These are the activations of a small neural network, seen along a few directions. Each row is one input.
In each table, some parts of the input vary, and every possible input appears once, in random order.
Descriptions start from the smaller parts, as in this example, which fits no table here: one of 6 places along a line, together with either a single point or one of 11 places along a line or (one of 3 separate values, together with one of 5 places around a ring).
Shared parts are said once, and a part with two or three values counts as separate values.

Other details of the inputs shift rows strongly along two fixed directions, in all tables alike. That doesn't count.

A family of inputs:
R1: [-20  11   1   1  -9 -14 -60  11 -18  10  -3 -12 -30 -27]
R2: [ 51   9   7 -45  17  -9 -44 -37 -46  64 -10 -39  23   8]
R3: [-55 -13  -4   2  -4  -4  -7  10  22 -17  11 -41 -38  -8]
R4: [-27 -27 -15  19  27   6  77  10  34 -32  13  23  15  31]
R5: [ 34  85  83  38 -14  51 -12 -22 -24  14 -39  41  45 -35]
R6: [-31   9   4  11  23  16  35  15  35 -47 -19  22   4   8]
R7: [-31 -17   8 -18 -24  -5 -44 -12  11   7  22 -65 -54 -11]
R8: [-34 -50 -24  -6   9 -12  38  -2  11   7  24 -36 -18  31]
R9: [ -1 -31 -55 -36  -3 -34  27  24  49  19  11  -7   4  -6]
R10: [-24 -26 -24  39  -5   5  36  29  35 -59  31  41 -13   7]
R11: [  5   7   7 -15  30  10  11   3  19 -36 -34 -15   2  19]
R12: [-36 -24  -6  34   5   6  67   7  32 -29  32  20  11  12]
R13: [-23 -14 -18  -7 -15 -28 -72   6   4  -2  24 -35 -62 -18]
R14: [ 51   9  10 -44  16  -8 -47 -37 -46  63 -11 -39  25   8]
R15: [ 83  55  47  10 -12  33  -2 -13 -59  21 -54  47  57  10]
R16: [ 41  74  77  32 -25  45 -23 -30 -11   6 -21  29  33 -27]
R17: [-24 -26  -9  11  20   8  68   6  25 -21  11  17  14  29]
R18: [-20  10   9  -3  11  10   5   0  10 -16 -21 -14  -8   2]
R19: [ 52  20  16  -5  -5  17   5  -1 -42   5 -39  23  30  20]
R20: [ 13 -23 -20 -26 -26  -7  46  19  30  35  -4 -20   4   3]
R21: [-13 -35 -24  -8  -7 -30 -27 -28   6  24  53 -35 -22 -10]
R22: [ -4  -3 -11  21   2  11  38  24  -4 -26 -10  46  13  13]
R23: [ -2  -9   7 -10 -40   0 -43  -5 -56  53   5 -36 -31 -17]
R24: [-19 -13  -8   4   4 -12  -8 -18  -3  21  29   3  11 -18]
R25: [  6 -44  -9 -44   8 -14  -2 -18 -18  36   1 -72 -20  36]
R26: [ 78  46  64  10  10  38  20 -32 -36  32 -43  26  68  20]
R27: [ -6 -15  -5  12   3 -10   1 -20  22  -6  38  18  12 -13]
R28: [ -47  -25  -83   10   26  -31   93   97  124 -112   -2   82   -2    7]
R29: [ -8  -7 -17  -1  27  -9  11 -13   6   7  12  20  30   5]
R30: [-17 -41 -29 -14  -5 -30 -32 -25   9  25  56 -46 -30 -11]
R31: [ 57  64  43  20  10  23  -5 -39 -39  44 -22  57  79 -12]
R32: [-12 -41   4 -19 -29  -7  -8 -27  -7  34  43 -60 -37   0]
R33: [-12 -16 -21   7  -9  -1  15  17 -17  -5  -4   8  -7  14]
R34: [-25   7 -17  43  10  -8   1  29  50 -75  18  56  -8  -7]
R35: [-43   9 -19  43  23  -5  13  43  41 -71   4  60  -3 -12]
R36: [ 33  -4  15   0  26  15  44 -11   1  -3 -18   7  35  37]
R37: [ -7 -21   8  22 -12   9  40 -16  20 -12  38   0   4  10]
R38: [-42 -18 -39 -16  15 -32 -25  28  10 -27  -1 -13 -42   2]
R39: [  1 -12 -25 -50  12 -33 -54  11 -19  -4 -17 -53 -42   9]
R40: [-18 -25  -2  30   1  12  62  -3  43 -38  42  23   8  12]
R41: [-25 -18 -20  11  15 -13   5 -11  10   7  35   6   9 -13]
R42: [ 32  68  32  17   4  14 -28   0 -31  -2 -41  54  28 -21]
R43: [-16 -36 -16   3 -28  -4 -12   9  -2  -7  31 -15 -40  -3]
R44: [-17  12   1  -6 -21 -20 -80   0 -35  31   0 -37 -42 -30]
R45: [ 41  71  36  16   6  17 -32  -2 -34   4 -45  52  30 -22]
R46: [-47 -15   4 -19 -16  -6 -36  -3  -1  16  10 -65 -50 -15]
R47: [ 37 -10 -20 -46 -60 -13 -17  17 -28  75 -22 -35 -24 -16]
R48: [ -2  -4   0 -10 -13 -18 -47 -36 -36  68  27 -40  -3 -24]
R49: [-13 -16  -4  -5 -44  -5 -41  -3 -51  48  13 -42 -39 -13]
R50: [ 14  40  27  34  -6   9 -32   7  10 -31  -7  57   9 -25]
R51: [ -3 -24 -39  -4  58 -19  43  12  41 -43  12  28  39  34]
R52: [ 21  10 -12 -40  14 -22 -48   7 -24  -4 -27 -32 -22   6]
R53: [ 27   8  20 -49   7   3 -45 -22 -31  28 -39 -72 -24   5]
R54: [-16 -32 -34 -32  16 -30 -24 -19 -14  44  26 -44 -15   3]
R55: [ 18  48  55  26 -15  35 -11 -17  11 -12 -10  23  15 -21]
R56: [-16 -14 -20  17   4   6  43  27   5 -35  -5  43   7  17]
R57: [ 14  11 -16 -27  21 -17 -28  16  -6 -28 -28  -6  -7  11]
R58: [-16   4   9 -21   5   3 -15  -7  -7  10 -21 -38 -23  -2]
R59: [-30 -15 -19  38  -2   7  40  34  14 -42  14  44  -1  -1]
R60: [-47 -50 -23   1   0 -11  33   1  15   3  41 -40 -28  11]
R61: [ 33  61  20  14  -6  33  66  39  59 -28 -49  70  52 -15]
R62: [-28 -37  -2 -17 -21  -8  -3 -17 -19  44  34 -62 -33   1]
R63: [ -5   4   2  -6  37  13  33  14  37 -59 -33  10  10  21]
R64: [ 75  45  37   8  -3  31   8  -6 -47   7 -51  48  52  14]
R65: [ 62  58  57  45 -41  43 -11 -19 -42  17 -13  62  41 -20]
Each input here is: one of 5 separate values, together with either a single point or (one of 3 separate values, together with one of 4 places along a line).
Question: The inputs of R46 and R23 match in every part but the choice among 5 separate values. If R58 is changed in the same way as R46 into R23, which row does it become?
Answer: R22
Question: A walk changes only the place on the line of 4. It starts at R32 and steps to R62. List the rest of the walk in order.
Answer: R17, R25
Question: Which other rows does R30 become when the choice among 3 separate values takes its other values? List them by row number.
Answer: R21, R27
Question: Which other rows does R20 become when the choice among 5 separate values takes its other values? List them by row number.
Answer: R9, R28, R47, R61
Question: Which other rows does R65 become when the place on the line of 4 takes its other values? List them by row number.
Answer: R15, R33, R49

A family of inputs:
R66: [ 21   8  24  -2   4   9 -12 -36 -35  32   1 -13  18   2]
R67: [ -7   0  -4 -13 -20  -7 -29   3 -11  16  -2 -30 -30 -16]
R68: [  1 -39 -56 -33  14 -40 -14   3   6  30  19 -24  -3   3]
R69: [ 31  38  38  -7 -27  10 -64 -21 -68  55 -23 -17  -5 -25]
R70: [ -4 -17  -9  14  -1   6  45   6  22 -16  11  26  18  13]
R71: [ -4  -2   4   0 -28  -6 -33  -4 -14  24  10 -21 -28 -17]
R72: [  0 -13  -1  12  11   7  39  -3  23 -23  14  20  21  13]
R73: [ -4   0   6   3 -26  -5 -38  -4 -22  24  12 -17 -29 -16]
R74: [-20 -28 -10 -10  18  -7  26  -9  23  -5  20 -20  -2  11]
R75: [ 25  14   6  11  21  13  44  13  21 -32 -25  44  39  20]
R76: [-15   3  -7  -4  15  -5 -21   8  -4 -24 -14   2 -13   3]
R77: [ 30  14  31  -8  -8  12  -5 -33 -21  38  -2 -15  17  -4]
R78: [ 76  83  83   0 -57  32 -85 -52 -87 106 -33 -14  15 -50]
R79: [-13   2 -13 -11   6  -6  -9  13  17 -25 -12 -10 -19  -2]
R80: [-18 -27 -17   1   6  -5  20  -5  -3   5  17  -8  -1  13]
R81: [ 28   4  13 -28 -22   1 -18 -18 -36  56 -13 -41  -3  -1]
R82: [-13 -33 -29  -9   4  -9  24  15   6 -10  11 -12 -10  22]
R83: [ -5   9  -4  10  14   4   3  22  16 -47 -14  32  -2   4]
R84: [-13 -40 -18 -18   3 -13  -3 -14  -5  12  28 -44 -23  15]
R85: [-12 -22 -20 -23  26 -13  24  11  26 -14  -7 -23  -6  23]
R86: [  0  36  12  16  21  17  18  16  31 -48 -28  47  25  -4]
R87: [-15 -26 -24  -6  11  -8  20   8  -3  -4   5 -11  -2  20]
R88: [-24 -38 -19 -23  -4 -13   9  -6   7  25  20 -43 -22   8]
R89: [ -2  24  18  43   8  16  14   7  20 -45   7  57  22  -7]
R90: [  3  23   9  33   2  15  22  24  11 -43 -10  62  17  -7]
R91: [ 22  19   8   9  24  13  47  11  25 -32 -26  40  38  17]
R92: [ -6  -1   7  -2 -19  -6 -39 -10  -8  14  15 -27 -24 -14]
R93: [  8  44  32  38  -4  26  15   3  14 -13 -10  58  32 -21]
R94: [-23 -38 -27 -30   2 -18  12   7   9  15  10 -49 -23  15]
R95: [ -5   0  -4   2 -15  -3 -10  15  -1  -8  -3   2 -17 -11]
R96: [ -3  29  19  39   6  18  20   5  31 -40   3  51  25 -12]
R97: [-17 -37 -21 -21 -11 -13   8  -6   4  25  20 -42 -24   8]
R98: [ 17  43  38  35 -11  21 -14 -10 -25   8 -10  43  24 -22]
R99: [ 52  51  39  16  21  27  14 -14 -26   2 -43  50  58  11]
R100: [-10 -28 -17  -1  -3  -3  20  -1   2   3  19  -6  -5  13]
R101: [  2   5 -28 -10   4 -30 -24  10   6   2  13  22   2 -17]
R102: [-12 -41 -31 -25  -9 -17   8   9   1  12  10 -41 -23  17]
R103: [ -5   0  -8  -8   1  -5 -14  15   8 -23 -13  -2 -16  -1]
R104: [-16   5  -2   0  -5  -1  -7  13  10  -6  -5  -4 -13 -13]
R105: [-11 -39 -33 -30  15 -21   0   9   4  -3   4 -44 -29  29]
R106: [-19  14  10  24  10   9   9   4  31 -31   9  24  10 -11]
R107: [-21   1   4  16   5  -4 -22  -7  -4 -13  14  -2  -9  -7]
Question: What do these inputs look like to the network?
Answer: one of 2 separate values, together with either a single point or (one of 4 places along a line, together with one of 5 places along a line)
Question: The inputs of R72 and R92 match in every part but the choice among 2 separate values. If R105 is changed in the same way as R72 into R92, which row does it become?
Answer: R83
Question: The inputs of R79 and R91 match in every part but the choice among 2 separate values. If R96 is changed in the same way as R79 into R91, which row does it become?
Answer: R77
Question: Which other rows does R99 become when the choice among 2 separate values takes its other values? List them by row number.
Answer: R76
Question: Which other rows does R105 become when the place on the line of 4 takes its other values? List them by row number.
Answer: R82, R84, R100
Question: Which other rows does R104 become when the place on the line of 5 takes its other values? List them by row number.
Answer: R67, R69, R90, R95

A family of inputs:
R108: [ 28  40  24   3  -5   9 -61 -31 -24  22  15  28  38 -39]
R109: [-13   9 -15  20  53 -15  18  17  36 -48   6  31  31   5]
R110: [ 11  12  -5 -42 -56 -25 -80 -20 -33  89   8 -30 -26 -51]
R111: [-18  12 -10  31  -8   0  26  27  48 -24   4  47  -4 -14]
R112: [ 16  35  10  34 -39   8  -5  25 -14  20   0  52  17 -23]
R113: [ -5  31  30  22 -21  32  29  16  30 -18 -24  22  -6 -31]
R114: [ 23  23   8 -20   8  26  26  11  26 -27 -51  -6  30  14]
R115: [-16 -42  -3  25   8   6  87 -16  34   1  43  12  44  27]
R116: [  2  -2  30  -5 -24   5 -45 -26 -54  11  11 -48 -40 -14]
R117: [ 53  53  66   8 -24  23 -82 -52 -49  53  -9 -14  13 -33]
R118: [-51 -17 -10 -21  30  -7 -18  -9  27 -23 -11 -73 -32  17]
R119: [ -69 -101  -17  -11   13   12   83   -2   50  -10   49  -49  -15   39]
R120: [ 18  17  -4   8  36  14  85  39  62 -90 -36  70  51  34]
R121: [-47 -37 -53  -1 -14 -35  -6  40  47  -6  36 -17 -42 -16]
R122: [-56 -30 -20   2 -37   3   7  41  15 -12  12 -54 -57 -15]
R123: [ 14  14   3  -7   2  31  49  17   6 -32 -53  20  13  32]
R124: [ -9 -12  -4   1 -51 -13 -25  14 -21  37   7 -22 -45 -21]
R125: [ 27 -12 -25 -13  10  -2  25  24  -4  -6 -22   7  -4  32]
R126: [-29   1  10  19  34   9  42  19  19 -75  -8  41  17  24]
R127: [  1  14  36 -29 -11  10 -60 -34 -61  50 -30 -90 -36   2]
R128: [ 20   9  14 -16 -20 -13 -94 -42 -38  65  17 -54 -32 -29]
R129: [ 34  71  55  58  31  39  28  -6 -11 -35 -42 107  78   4]
R130: [ 39   1  -4  12  -7   7  45 -54 -26  56  39  15  54   0]
R131: [ 48  71  33  30  51  26  10 -16  -2 -22 -21 103  93 -27]
R132: [  1  39  25   6  40  12  11  -1  12 -28 -12  11  17  12]
R133: [ -9 -18  -8   9 -20  -9 -64 -12 -31  19  23 -25 -21  -9]
R134: [ 30  -7  11  22 -10   8  43 -42 -15  54  26  10  56  17]
R135: [-41 -65 -73 -46  34 -41  39  30  60 -53  -3 -12 -33  45]
R136: [ 36  65  70  19 -11  35 -35 -36 -16  11 -15  23  16 -20]
R137: [-19 -13 -20  11  33 -20  -3   6  -7 -15   2  19  -5  18]
R138: [-37 -24 -23 -18  38 -33 -12   0  25 -20  11 -34 -25  18]
R139: [  7 -45 -63 -40  13 -36   2  28 -13  12  -7  -9 -14  11]
R140: [  2  29  55  42  -9  43   1 -16 -11 -33 -21  23   6  -7]
R141: [ 18  50  44  14 -29  19   5  10   8   2 -13  27   8 -28]
R142: [  0 -14 -20  -3 -15 -14 -59 -20 -38  20  35 -14 -21 -18]
R143: [ 49  -8 -10 -52 -24 -23 -56   1 -71  79 -27 -56 -14   9]
R144: [ 30  -9 -25 -40   8 -32 -31  17 -18  32 -20 -44   4  11]
R145: [-52 -50 -35  13   0 -24 -15   6  15 -34  39 -25 -51  14]
R146: [-24 -17  -3  -1 -40  -9  11  33  -7 -11  13 -23 -46 -14]
R147: [-14   2 -25  10  44 -13  16   7   3 -33   8  62  21   4]
R148: [  9  42  58  30   3  36  -1 -27  11 -26 -21  18   5 -14]
R149: [ 24 -30  39 -23 -20  17  22 -53 -31  84  35 -61  -4  14]
R150: [ 56  22  -5 -31  14 -14  -4   4  -6  22 -37  35  45  -8]
R151: [-36 -61 -68 -26  19 -15  48  52  42 -50   6 -29 -38  50]
R152: [-51 -50 -71  -4 -26 -37  -1  33  24  -7  37   5 -44 -19]
Question: The inputs of R149 and R115 match in every part but one. If R126 is changed in the same way as R149 into R115, which row does it become?
Answer: R129
Question: What do these inputs look like to the network?
Answer: one of 5 places along a line, together with either a single point or (one of 2 separate values, together with one of 4 places along a line)
Question: Which other rows does R148 become when the choice among 2 separate values takes its other values? List them by row number.
Answer: R140
Question: A walk changes only the place on the line of 5. It starts at R139 and steps to R143. List the rest of the walk in order.
Answer: R125, R151, R123
Question: Which other rows does R108 become when the place on the line of 5 takes its other values? List them by row number.
Answer: R117, R128, R136, R148
